A small network was shown many inputs. Here are its activations along a few directions, one row for each input.
In each table, some parts of the input vary, and every possible input appears once, in random order.
Descriptions start from the smaller parts, as in this example, which fits no table here: one of 3 separate values, together with either a single point or one of 11 places around a ring or (one of 6 places along a line, together with one of 8 places around a ring).
Shared parts are said once, and a part with two or three values counts as separate values.
(in the rows, 128 means zero)

Other details of the inputs shift rows strongly along two fixed directions, in all tables alike. That doesn't count.

A family of inputs:
R1: [194 103  52 218 114 144 124 198 174 127 133]
R2: [ 85 128 168  84 136 148 158 117 141  79 212]
R3: [ 65 186 199 107 121  91  54  95  93 179 127]
R4: [ 82 141 245 158 170  95  77  78 116 178 124]
R5: [118 110 178 155 145 126 118 129 120 127 147]
R6: [142 177 109 195 141 108  42 171 141 154  76]
R7: [124 109 175 147 165 141 110  93 141 138 141]
R8: [175  78 108  13 119 167 209 126 132  47 154]
R9: [121 138 145  50 100  92 160  74 119  62 171]
R10: [134 113 178  33 119 148 185  97  91  81 113]
R11: [118 196  84 198 129 138  80 125 123 174  91]
R12: [173 140  44 219  83 164 149 194 173 129 137]
R13: [167  45 114 107 127 207 153 101 142  63 174]
R14: [116 110 109 193 142 103 117 160 143 177  52]
R15: [ 99 205 206 110 131  42 127  70 107 163 111]
R16: [ 39 144 175 123 145  76 113 100 137 175  97]
R17: [119  65 189  91 134 169 128  77 116  85 175]
R18: [ 85  95 165  63 160 132 163 127 141  87 178]
R19: [109 119 137 117 152 142 123  95  63 150 126]
R20: [104  48  72  39 110 160 182 130 172  54 186]
R21: [ 87 131 110  71 143 138 135  86 101 138 175]
R22: [ 95 107 129  32 105 138 124 101  90 126 195]
R23: [186  77 107  32 110 149 201 106 123  29 174]
R24: [106  77 138 130 132 127 141 131 118 125 101]
R25: [125 123 128 142 136 142 117  95 171 137 160]
R26: [211 141  51 146 113 120 166 182 164 138  77]
R27: [150 163 120 202 142 119  46 167 125 153  63]
R28: [110 103 171 106 150 134 111  96 152 113 178]
R29: [136 165 129  81 109 115 165 124 140 132 101]
R30: [127  79  84  77 118 165 183 149 171  71 185]
R31: [127 129 123 133 157 176 105 107  87 101 117]
R32: [ 76 213 209  92 113  77 138  86 106 180  78]
R33: [ 58 121 131 115 111 109 134 108 143 150 107]
R34: [144  53 105  85 139 174 185 157 148  63 168]
R35: [123  93 154 143 140 141 151 142 114 122 116]
R36: [207 145  53 146 106 129 166 186 162 135  65]
R37: [158  43  86  25 124 178 147 139  98  73 203]
R38: [178 119  40 218  72 155 130 179 172 138 133]
R39: [ 68 169 246 154 185  93 118 127 101 172 117]
R40: [ 67 165 221 148 149  87  78  70 139 184 143]
R41: [ 76  56 161  64 135 147 156  99 109  85 129]
R42: [128 122 157 103 142 130  76 134  99 127 131]
R43: [181 157 132 167 118 104 147 144 108 171  40]
R44: [184 119  25 159 100 129 104 182 132 176 128]
R45: [ 89 153 229 121 149 101  53 100  60 164 103]
R46: [199 159  34 187  53 101 147 147 147 120  94]
R47: [146 171 101 176 115 104  55 161 133 185  97]
R48: [103 151 133 139 113 144 153 147 145 132 152]
R49: [132 165 212 126 131  70 136  77  73 144  85]
R50: [113 176 209 101 148  86 143 108  98 162  65]
R51: [118 131 166 121 137 147  70 119  93  97 108]
R52: [197 110  77 241 114 168 144 199 136 125 106]
R53: [ 77 141 252 172 153  97  93  93  78 164 119]
R54: [108 155 111 112 100 146  76 127 134 103 133]
R55: [106 195 216 113 151  38 124  81 100 158 104]
R56: [129 182 118 220 136 107 122 181 159 189 102]
R57: [113 132 103 202 145  78 109 173 159 189  66]
R58: [149 153 127 232 158 110  84 134 170 194  97]
R59: [185 124  34 184 148 185 109 165 133 112 102]
R60: [129 113 162 151 142 156 153 153 110 118 131]
R61: [106 126 130 111 164 133 122 103  80 155 135]
R62: [ 84 141 124  57 155 169 118  82 117  79 182]
R63: [160 109  88  29  69 148 202  92 137  42 186]
R64: [184 159 128 206 102  73 124 124  93 142  54]
R65: [114 131 181 157 156 133 136 144 122 120 151]
R66: [142 161 126  82 115 105 165 120 142 135 112]
R67: [186 113  40 211  76 163 117 153 190 150 128]
R68: [ 80 134 108  73 122 146 139  79  94 140 172]
R69: [ 89 137 213 112 152  91  77 100  41 192 116]
R70: [182 140  23 172  97 158  77 186 172 107 108]
R71: [149 137  97 156 138  96  82 166 106 195 115]
R72: [151 147 130 113 116  75 142 109 120  93 128]
R73: [178 138  22 178 147 174 105 169 148 114 115]
R74: [ 90 106 165  81 124 140 139 101 141  86 209]
R75: [153  85  29 180 122 130 139 191 181 139  81]
R76: [106 179 224 130 141  40 115  73  78 140  94]
R77: [171 117  17 160 136 151 131 161 129 152 127]
R78: [150 108  89   9  78 165 210 111 146  60 166]
R79: [122 119 115 208 145  89 112 169 143 188  54]
R80: [ 58 103 137  81 110 119 149 106 144 120 143]
R81: [184 133  55 216 134 146 147 222 175 143 113]
R82: [136  67  86  66  97 207 164  85 176  58 218]
R83: [143  90 105 103 135 177 172 164 159  52 207]
R84: [ 80 142 149 133 119 117 144 128 143 147 133]
R85: [113 123 152  66 142 128  82 128 113 107 162]
Each input here is: one of 5 places along a line, together with either one of 4 places along a line or one of 5 places around a ring or one of 8 places along a line.
Question: The inputs of R42 and R45 match in every part but the place on the line of 5. If R37 is changed in the same way as R42 into R45, which row does it become?
Answer: R69
Question: The inputs of R81 and R39 match in every part but the place on the line of 5. If R26 is changed in the same way as R81 into R39, which row does it become?
Answer: R8
Question: Which other rows does R71 become when the place on the ring of 5 takes its other values? List them by row number.
Answer: R6, R73, R77, R85
Question: Which other rows does R55 become when the place on the line of 4 takes its other values? List them by row number.
Answer: R26, R36, R72
Question: Which other rows does R5 become when the place on the line of 8 takes its other values? List them by row number.
Answer: R4, R7, R14, R34, R39, R65, R79
Question: Which other rows does R63 become when the place on the line of 4 takes its other values? List them by row number.
Answer: R32, R46, R78
